These are the activations of a small neural network, seen along a few directions. Each row is one input.
Each table varies a few parts of the input and shows all the possible inputs, shuffled.
A made-up example of a description, with smaller parts first: line(4) and (point or line(9) or (values(3) and ring(5))).
Shared parts are said once, and a part with two or three values counts as separate values.

Other details of the inputs vary at random and push rows far along two fixed directions, the same in every table; ignore that.

A family of inputs:
row 1: [ 19 -29  -7 -10 -53  32  75   3  23 -60 -39  50]
row 2: [ 27 -23  -9 -18 -61  39  80  23  42 -70 -48  47]
row 3: [ 72   2  15 -30  18  45  11 -30 -95  29  11 -17]
row 4: [ 49 -30  -8 -26 -60  57  83  39  35 -80 -39  43]
row 5: [ 99  22  -7 -26  11  36  -9  -5 -62  39   4 -45]
row 6: [ 50  23  12 -14  29   6 -44  -8 -53  52  18 -57]
row 7: [ 54 -23 -14 -12 -65  61  85  42  37 -77 -38  42]
row 8: [-53  10  10  36  44 -31 -33  21  26   0  11  -3]
row 9: [-44  -4  11   8  -1 -22 -26  10  25  -3  -2  -9]
row 10: [ 47 -13 -12 -15 -58  35  70  14  35 -58 -42  41]
row 11: [-44  -6 -13  20 -22 -33  -3 -20  29 -14 -13  27]
row 12: [ 91  -7  -7 -44  43  69  19  18 -59  74  74 -42]
row 13: [-100   -3   16   32   10  -55  -43  -30   11   11   10   16]
row 14: [-56  -3  11   6  -3 -31 -18 -13  18   0 -12   1]
row 15: [ 34   9  19 -32  32  14 -31 -13 -65  44  12 -51]
row 16: [-67 -14  12   6   6 -33 -24 -16   3   1   6   6]
row 17: [-76  -6   9  19   8 -35 -48  17  28  -1  15 -13]
row 18: [ 85  18   5 -31   8  34   5 -21 -61  34  -6 -34]
row 19: [-79  11  -5  23   5 -62 -54 -15  33  17   1  -5]
row 20: [-58   2  12  23  47 -27 -30  20  26  -6  11  -5]
row 21: [ 43  -4 -18  23 -23  34  73  52  47 -66 -25  52]
row 22: [-81  12  -3  24   4 -64 -51 -25  31  17   0  -1]
row 23: [-51   4  -7  27  -6 -38 -23 -34   7   6   1  25]
row 24: [105  36 -14   7  47  35   1  21 -66  40  19 -29]
row 25: [-18  -4   0  16 -21 -11  10 -23   7 -15  -6  35]
row 26: [ 33  11  20 -31  32  12 -27 -22 -69  47  10 -47]
row 27: [ 34  29  -6   2  28  -2 -53  -6 -47  57  26 -56]
row 28: [-45   6  -1  28  -4 -35 -37  13  36   1   9  -9]
row 29: [-25 -17 -21 -31  26   6  49   9  48  -4  39  17]
row 30: [-45  -9  -1  19 -19 -33  -4 -18  29 -15  -9  23]
Each input here is: values(2) or (line(4) and (point or line(6))).
- Which other rows does row 11 become when the line(4) part takes its other values? List them by row number. => row 1, row 16, row 30

A family of inputs:
row 31: [ 40  37 -18   4  34 -15 -60 -27 -71  59  13 -57]
row 32: [-37 -18  -9   9  -7  -6  30  -6  29  -4  18  40]
row 33: [ 58 -10 -11  12 -22  53  52  64  30 -46  -7  26]
row 34: [-82 -26  16   2 -31 -37 -22 -24  32 -12  -3  25]
row 35: [-35 -29 -14  19 -23  -4  39  -2  37 -17  24  54]
row 36: [-47  -2   8  -2  -7 -28 -23   7  51   2  -5 -23]
row 37: [-41 -13  -8 -13  21  -5  26  13  38 -14  12  19]
row 38: [ 84 -15   0 -44 -35  60  37 -23 -64 -16 -11  -1]
row 39: [ -9   8 -29  20 -25 -23   1 -15  24 -23  -9  27]
row 40: [103  19  13 -20  22  42   5 -37 -99  17 -11 -25]
row 41: [-50 -22   7  -4 -50 -10   4   0  22 -30 -30  15]
row 42: [-17  -2  11  21 -31  -6  26   6  26 -47 -53  35]
row 43: [-52 -17 -10  -3   8  -8  30  33  60 -44   2  28]
row 44: [-26   4 -18  23 -42 -24  18  11  66 -28 -27  40]
row 45: [-62   7   9  36  43 -38 -59  38  36  16  41 -24]
row 46: [ 67  -4  -7  -2 -35  43  60   1 -22 -61 -57  32]
row 47: [-56   8 -15  31 -18 -53 -20 -12  57  -6   0  28]
row 48: [108 -13  -6 -49 -45  77  53  -9 -72 -26 -33  -6]
row 49: [-38  13  32  20  15 -34 -35 -19  -7  18 -16  -6]
row 50: [-72  13   8  -1  76 -43 -62 -24 -20  75  51 -39]
row 51: [ 26  30  38   0  58 -17 -65 -49 -85  72  16 -50]
row 52: [51  9 -7 25  9 36  7 45 -9  7 15 -2]
row 53: [ 17  16  11 -20  77   2 -48  16 -44  52  48 -65]
row 54: [ 23  12  11 -28  28  -6 -48 -14 -20  58  26 -70]
row 55: [ 31 -28   9 -32 -67  42  58   2   5 -39 -38  29]
row 56: [103  20 -23 -17 -26  46  38  10 -32  -1 -31  -6]
row 57: [  3  14  10  -1  63  -3 -43  27 -20  36  43 -53]
row 58: [-91 -11  -7  15   9 -39   1 -12  51   2  22  30]
- Describe the family of inputs behind these rows. => values(2) or line(11) or (values(3) and ring(5))
- List by row number the other inputs of the same sort as row 36. => row 54
- Which other rows does row 39 become when the ring(5) part takes its other values? List them by row number. => row 31, row 44, row 47, row 56
- Which other rows does row 55 become when the values(3) part takes its other values? List them by row number. => row 44, row 49
